Each row has a name. Each question is about the rows just above it.

Columns, left to right: A G V U Z W
Q784: [-28.3 -40.9  14.3  15.4  13.3  28.8]
Q425: [-40.4 -58.5 -12.3   7.9 -64.1 -49.7]
Q53: [ 24.3 -62.3  24.3  24.3  20.4  45.2]
Q561: [-30.8 -30.8 -30.8   2.0 -40.0 -30.8]
Q567: [-65.9 -82.5  16.6  32.0 -27.8  -4.4]
Q299: [ 14.3 -26.6 -30.8 -26.6 -39.3 -36.6]
Q828: [ -9.5 -30.9  10.4   1.1  34.6  50.8]
Q173: [-44.4 -60.3  -2.6  14.6 -46.7 -30.4]
Q650: [-67.9   5.3   5.3  35.4 -19.1  35.4]
Q793: [ 54.3  13.7 -29.8 -76.7  32.0  42.3]
Q202: [-48.5 -62.1   7.1  21.3 -29.2 -11.1]
Which column holds [-27.8 -39.3] top down?
Z
Which value appears more than once in Q299?
[-26.6]
The value that Q561 holds more than once:
[-30.8]
[  7.9  24.3   2.0  32.0 -26.6] is in which column, read top down?
U
The row with [-48.5 -62.1   7.1  21.3 -29.2 -11.1] is
Q202
Whose row is [-65.9 -82.5  16.6  32.0 -27.8  -4.4]?
Q567
The value that Q53 holds more than once:
[24.3]

Columns, left to right: Q C R N D
Q308: [ -5.5 -30.7 -10.8  20.8  55.2]
Q669: [-0.1 -5.7 -6.5 22.3 20.5]
Q654: [-2.3  1.8  5.6 10.7 -8.5]
Q977: [ 31.4  12.7  -1.9 -28.7 -24.3]
Q728: [-14.5 -44.4 -32.1  53.4  71.0]
Q403: [-43.2   3.6 -17.7  36.4  -4.7]
Q511: [ 62.4  27.5  18.0 -23.5 -22.1]
Q748: [ 12.6  56.9  48.6 -52.0 -53.1]
Q816: [-9.4 -9.4  1.9 -9.4 30.1]
Q694: [ -7.5  -1.7 -12.3   1.5 -12.6]
[ 3.6 27.5 56.9 -9.4] is in which column, read top down?
C
Which value appears more than once in Q816?
[-9.4]

Columns, left to right: B L Y S
Q37: [23.9 23.9 23.9 23.9]
Q342: [ 30.9 -86.3  30.9  30.9]
Q326: [24.4 24.4 24.4 24.4]
Which value appears more than once in Q326?
[24.4]
Repeated in Q37:
[23.9]
Repeated in Q342:
[30.9]
Whose row is [ 30.9 -86.3  30.9  30.9]?
Q342
Whose row is [24.4 24.4 24.4 24.4]?
Q326
[23.9 23.9 23.9 23.9] is in which row?
Q37

Columns, left to right: K H E X P J F
Q83: [-42.3  19.7  61.9  -5.4  12.6  -1.3  43.0]
Q701: [52.0 19.6 -5.5 -5.4 61.0 50.9 30.5]
Q692: [ 49.2  19.6 -28.7  -5.4  63.1  47.7  30.5]
Q636: [-10.4  19.6  10.1 -56.3 -38.4  -1.3  30.5]
Q143: [ 39.8  19.6 -18.4  -5.4  12.6 -15.5 -83.0]
Q826: [-10.4  61.0  82.6  -5.4  -3.3  -5.3  30.5]
Q129: [-72.6  19.6  45.4  -5.4  12.6  30.3  31.0]
Q900: [-5.4 12.4 45.4 13.8 12.6 97.4 30.5]
Q512: [ 37.9  19.6 -31.2   0.5  12.6  -3.5 -78.7]
Q113: [-10.4  66.3  59.0 -21.8 -28.3  -1.3  30.5]
Q722: [-10.4  65.9  45.4 -31.7 -32.3  -1.3  30.5]
[ -5.4  -5.4  -5.4  13.8   0.5 -21.8] is in which column, read top down?
X
Which column holds [ -5.4  -5.4  -5.4 -56.3  -5.4  -5.4  -5.4  13.8   0.5 -21.8] top down?
X

Columns, left to right: Viko rifep nabi dibon Mege ligo lolaf
Q286: [-20.1  65.7  43.2 -46.2 -98.4  88.2  79.8]
Q870: [ 91.3 -25.3 -25.3 -69.1 -25.3 -92.7 -82.0]
Q495: [ 64.5  64.5  43.9 -63.3 -84.8  30.1  64.5]
Q735: [-37.6 -42.7 -26.9  43.8  44.0  17.9  11.9]
Q770: [-37.6 -42.7 -26.9  43.8  44.0  -0.8  11.9]
Q677: [-17.1 -51.2 -51.2 -51.2 -51.2 -21.0 -29.4]
Q506: [-64.5 -13.1 -12.9  36.7  15.3  58.7  73.3]
Q941: [ 14.7  64.5  43.9  54.5 -84.8  30.1  30.4]
[-25.3 -84.8  44.0  44.0 -51.2  15.3 -84.8] is in which column, read top down?
Mege
Repeated in Q495:
[64.5]
Which value appears more than once in Q677?
[-51.2]
[ 43.2 -25.3  43.9 -26.9 -26.9] is in which column, read top down?
nabi
Which column holds this, read top down? [ 79.8 -82.0]
lolaf
Repeated in Q870:
[-25.3]

